These are the activations of a small neural network, seen along a few directions. Each row is one input.
Each table varies a few parts of the input and shows all the possible inputs, shuffled.
A made-up example of a description, with smaller parts first: one of 3 separate values, together with either a single point or one of 11 places around a ring or (one of 4 places along a line, together with one of 5 places around a ring).
Shared parts are said once, and a part with two or three values counts as separate values.
(in the rows, 128 means zero)

A family of inputs:
R1: 140; 85; 122; 180; 82; 164; 125; 142; 143; 107; 108; 122
R2: 170; 122; 159; 159; 97; 138; 132; 87; 150; 169; 124; 132
R3: 184; 95; 120; 170; 132; 142; 123; 129; 156; 128; 55; 128
R4: 67; 171; 175; 124; 148; 120; 111; 91; 117; 106; 112; 62
R5: 174; 89; 121; 160; 117; 165; 133; 159; 153; 96; 68; 113
R6: 151; 102; 147; 136; 72; 163; 157; 138; 148; 135; 147; 113
R7: 153; 109; 173; 132; 87; 141; 171; 117; 133; 149; 135; 135
R8: 107; 117; 136; 109; 196; 118; 98; 135; 54; 124; 152; 123
R9: 182; 87; 144; 148; 145; 145; 176; 113; 161; 101; 97; 132
R10: 123; 88; 165; 86; 61; 149; 131; 148; 155; 122; 136; 155
R11: 117; 161; 143; 142; 167; 61; 123; 173; 105; 126; 167; 162
R12: 191; 174; 87; 113; 125; 79; 142; 129; 65; 72; 156; 153
R13: 79; 110; 149; 111; 132; 85; 120; 104; 137; 123; 108; 38
R14: 96; 173; 78; 126; 149; 69; 122; 165; 119; 116; 177; 181
R15: 150; 93; 118; 191; 95; 142; 113; 111; 143; 143; 97; 136
R16: 35; 175; 93; 99; 134; 131; 137; 90; 109; 109; 100; 95
R17: 125; 100; 160; 99; 51; 148; 93; 156; 153; 125; 113; 149
R18: 139; 99; 174; 99; 89; 136; 126; 100; 179; 125; 154; 157
R19: 136; 76; 134; 99; 172; 89; 81; 133; 92; 137; 173; 77
R20: 195; 99; 139; 166; 149; 138; 147; 96; 159; 126; 68; 139
R21: 144; 109; 148; 118; 73; 132; 73; 112; 171; 153; 114; 152
R22: 43; 210; 87; 89; 154; 157; 155; 105; 120; 133; 90; 93
R23: 117; 210; 48; 108; 171; 99; 150; 179; 141; 147; 176; 165
R24: 144; 81; 145; 169; 112; 146; 167; 98; 151; 114; 139; 140
R25: 108; 209; 72; 119; 169; 102; 143; 178; 122; 145; 164; 186
R26: 133; 174; 167; 154; 166; 67; 100; 168; 122; 116; 181; 137
R27: 126; 130; 160; 120; 194; 124; 73; 132; 71; 115; 167; 99
R28: 115; 172; 48; 73; 194; 164; 124; 123; 92; 155; 170; 128
R29: 105; 167; 70; 77; 190; 161; 113; 124; 79; 147; 159; 146
R30: 51; 211; 62; 88; 155; 157; 160; 93; 135; 141; 107; 82
R31: 130; 71; 137; 157; 82; 159; 171; 147; 126; 111; 119; 139
R32: 146; 120; 137; 138; 147; 29; 114; 184; 139; 140; 177; 108
R33: 92; 134; 76; 89; 172; 137; 94; 112; 68; 125; 168; 143
R34: 154; 91; 141; 187; 117; 137; 136; 82; 151; 135; 112; 148
R35: 53; 162; 154; 110; 154; 118; 138; 104; 101; 113; 94; 80
R36: 149; 113; 151; 143; 58; 160; 129; 161; 125; 143; 105; 116
R37: 140; 107; 178; 106; 85; 121; 105; 96; 159; 153; 114; 176
R38: 165; 75; 134; 137; 118; 160; 179; 162; 138; 98; 79; 131
R39: 163; 120; 139; 161; 79; 139; 108; 117; 148; 166; 110; 120
What is each input in this table made of?
> either a single point or (one of 3 separate values, together with one of 6 places along a line) or (one of 4 places along a line, together with one of 5 places around a ring)
Change only the place on the ring of 5 in R1. List by row number the other rows that result.
> R15, R24, R31, R34
Change only the place on the line of 4 in R6. List by row number the other rows that result.
> R10, R31, R38

A family of inputs:
R40: 123; 150; 154; 121; 137; 93; 112; 128; 142; 139; 163; 139
R41: 172; 148; 93; 142; 169; 129; 131; 146; 107; 113; 128; 137
R42: 115; 167; 99; 106; 110; 143; 125; 156; 125; 128; 131; 137
R43: 187; 53; 157; 186; 44; 172; 159; 131; 177; 133; 74; 146
R44: 126; 113; 139; 120; 149; 98; 114; 140; 109; 121; 174; 143
R45: 122; 164; 100; 133; 122; 101; 150; 144; 145; 139; 138; 159
R46: 136; 123; 90; 122; 143; 124; 151; 142; 119; 129; 159; 165
R47: 89; 148; 103; 119; 152; 159; 160; 112; 131; 115; 89; 98
R48: 184; 33; 196; 167; 39; 130; 138; 116; 161; 142; 87; 118
R49: 110; 166; 103; 111; 133; 165; 136; 105; 111; 138; 113; 128
R50: 93; 123; 141; 103; 155; 140; 130; 81; 125; 126; 122; 67
R51: 81; 145; 138; 122; 130; 115; 100; 109; 106; 123; 120; 108
R52: 147; 122; 136; 143; 181; 96; 98; 146; 102; 116; 140; 123
R53: 107; 137; 143; 97; 129; 127; 89; 135; 133; 132; 156; 124
What is each input in this table made of?
> one of 2 separate values, together with either a single point or one of 6 places along a line
Changing only the choice among 2 separate values turns R40 into R45. The same change can be made to R51. Which row results?
> R49

A family of inputs:
R54: 119; 210; 87; 115; 206; 54; 99; 159; 108; 153; 180; 155
R55: 114; 138; 74; 92; 116; 211; 165; 96; 144; 131; 115; 125
R56: 98; 212; 99; 121; 207; 75; 134; 131; 88; 113; 171; 146
R57: 191; 103; 169; 205; 90; 133; 163; 130; 154; 124; 95; 168
R58: 96; 108; 185; 139; 27; 181; 143; 89; 197; 145; 37; 111
R59: 154; 62; 189; 124; 99; 75; 62; 167; 108; 116; 209; 138
R60: 211; 104; 156; 199; 92; 111; 125; 158; 172; 164; 109; 178
R61: 7; 220; 111; 62; 153; 116; 114; 82; 137; 122; 123; 96
R62: 70; 199; 63; 122; 224; 88; 154; 147; 91; 92; 114; 68
R63: 77; 93; 208; 65; 103; 143; 81; 63; 133; 133; 103; 58
R64: 194; 132; 66; 123; 152; 156; 120; 155; 126; 152; 145; 195
R65: 62; 133; 87; 69; 91; 212; 140; 82; 136; 144; 80; 143
R66: 183; 90; 176; 177; 30; 97; 140; 194; 188; 136; 153; 190
R67: 158; 78; 185; 156; 155; 110; 86; 104; 77; 106; 154; 120
R68: 140; 67; 163; 138; 181; 123; 119; 123; 88; 102; 101; 37
R69: 162; 109; 86; 106; 92; 129; 138; 183; 122; 132; 188; 219
R70: 191; 80; 184; 129; 162; 88; 63; 135; 103; 160; 168; 122
R71: 146; 100; 157; 151; 45; 155; 171; 85; 192; 130; 69; 109
R72: 159; 124; 73; 136; 150; 173; 158; 124; 89; 131; 131; 197
R73: 35; 221; 94; 93; 164; 114; 134; 106; 116; 137; 151; 80
R74: 98; 84; 180; 116; 118; 142; 94; 71; 115; 125; 133; 61
R75: 94; 201; 101; 102; 136; 45; 103; 204; 110; 131; 233; 162
R76: 149; 122; 44; 128; 169; 190; 181; 141; 114; 91; 75; 108
R77: 164; 84; 136; 204; 110; 150; 184; 143; 163; 104; 34; 88
What is each input in this table made of?
> one of 4 separate values, together with one of 6 places along a line
Changing only the choice among 4 separate values turns R75 into R59. The same change can be made to R73. Which row results?
> R74

A family of inputs:
R78: 190; 136; 137; 170; 123; 71; 139; 166; 143; 114; 136; 169
R79: 77; 160; 168; 107; 135; 143; 105; 80; 133; 163; 122; 93
R80: 114; 79; 163; 173; 74; 90; 120; 103; 145; 98; 82; 113
R81: 47; 120; 130; 106; 190; 141; 115; 112; 83; 99; 122; 79
R82: 217; 78; 130; 161; 103; 127; 102; 164; 123; 145; 151; 196
R83: 123; 157; 44; 139; 100; 227; 207; 103; 163; 128; 29; 138
R84: 117; 188; 109; 100; 164; 97; 118; 117; 128; 151; 172; 171
R85: 105; 165; 75; 134; 223; 125; 127; 180; 75; 151; 190; 111
R86: 145; 159; 113; 83; 137; 109; 145; 179; 145; 124; 182; 140
R87: 163; 32; 177; 143; 62; 135; 108; 78; 126; 103; 98; 136
R88: 108; 135; 161; 94; 97; 143; 123; 126; 143; 132; 124; 61
What is each input in this table made of?
> either a single point or (one of 2 separate values, together with one of 5 places along a line)
Change only the choice among 2 separate values in R78. List by row number the other rows that result.
> R80
